A small network was trained on made-up records. Each row is its average activation on records with the value named, seen along a few directions.
Related values have similar rows: they may be neighbours, one step apart, or belong to one group.
In the rows, zero is written as 500.
Random noise pushes rows far along 6 fixed directions. That doesn't count. These rows show it; they differ only by the noise:
[558,496,482,550,584,534,690,610,494,722,597,589,333,542,545,462,400,463,719]
[675,480,405,669,375,472,511,526,517,498,324,491,588,570,602,194,659,336,304]
[453,311,487,489,601,674,327,421,489,299,560,847,609,469,510,552,407,784,642]
[676,536,320,602,402,552,398,377,658,565,304,672,585,359,453,338,761,489,274]
[331,537,485,320,570,584,291,501,573,255,504,619,508,370,466,638,548,436,636]
[515,384,543,582,526,533,239,583,497,170,378,715,727,554,597,188,663,448,415]
[497,662,460,538,433,588,606,566,406,439,662,307,258,678,535,382,348,281,694]
[287,551,379,251,306,492,444,418,463,144,404,122,507,481,589,815,429,205,493]


M, 17 values:
m9: [563,431,668,486,675,474,401,626,429,601,646,651,553,491,481,542,548,562,634]
m1: [467,484,656,552,416,403,464,698,469,311,478,519,627,650,573,177,561,348,420]
m11: [657,590,696,693,758,553,282,802,383,339,768,828,453,558,534,14,510,517,757]
m7: [348,572,596,480,570,630,272,330,405,284,696,455,527,498,378,540,481,726,502]
m16: [473,561,501,465,493,582,264,409,625,432,439,812,564,358,312,441,669,556,459]
m14: [415,451,600,574,473,559,273,521,494,262,515,664,599,676,450,334,444,667,458]
m6: [521,460,512,485,539,470,602,553,511,660,435,511,486,512,563,478,491,377,546]
m13: [313,617,713,311,682,431,317,804,420,329,657,325,415,441,464,587,590,182,616]
m2: [504,468,534,551,431,307,635,615,593,538,378,389,564,612,596,436,514,452,366]
m3: [667,377,443,692,408,647,432,255,447,424,439,697,546,551,425,317,382,763,412]
m10: [519,436,468,485,570,462,439,385,508,549,524,536,560,426,503,615,678,658,347]
m12: [423,439,586,402,599,522,297,487,465,341,497,442,599,368,533,634,527,602,416]
m5: [502,266,487,337,560,260,681,669,550,744,215,482,653,327,617,700,606,343,525]
m4: [396,554,699,407,755,358,618,632,591,787,445,477,521,320,489,602,671,523,506]
m8: [387,548,432,446,329,646,343,267,491,208,551,490,465,523,384,565,394,641,471]
m15: [485,345,539,536,463,419,631,494,527,469,456,536,673,631,499,577,391,630,375]
m17: [435,734,360,546,364,561,329,186,522,225,448,288,557,537,365,434,537,636,273]
M is arranged as a ring.
Name the neighbours of m4, in listed order.
Answer: m7, m17
Name the neighbours of m13, in listed order.
Answer: m9, m12
Name the neighbours of m8, in listed order.
Answer: m1, m16
Name the neighbours of m5, in listed order.
Answer: m11, m6
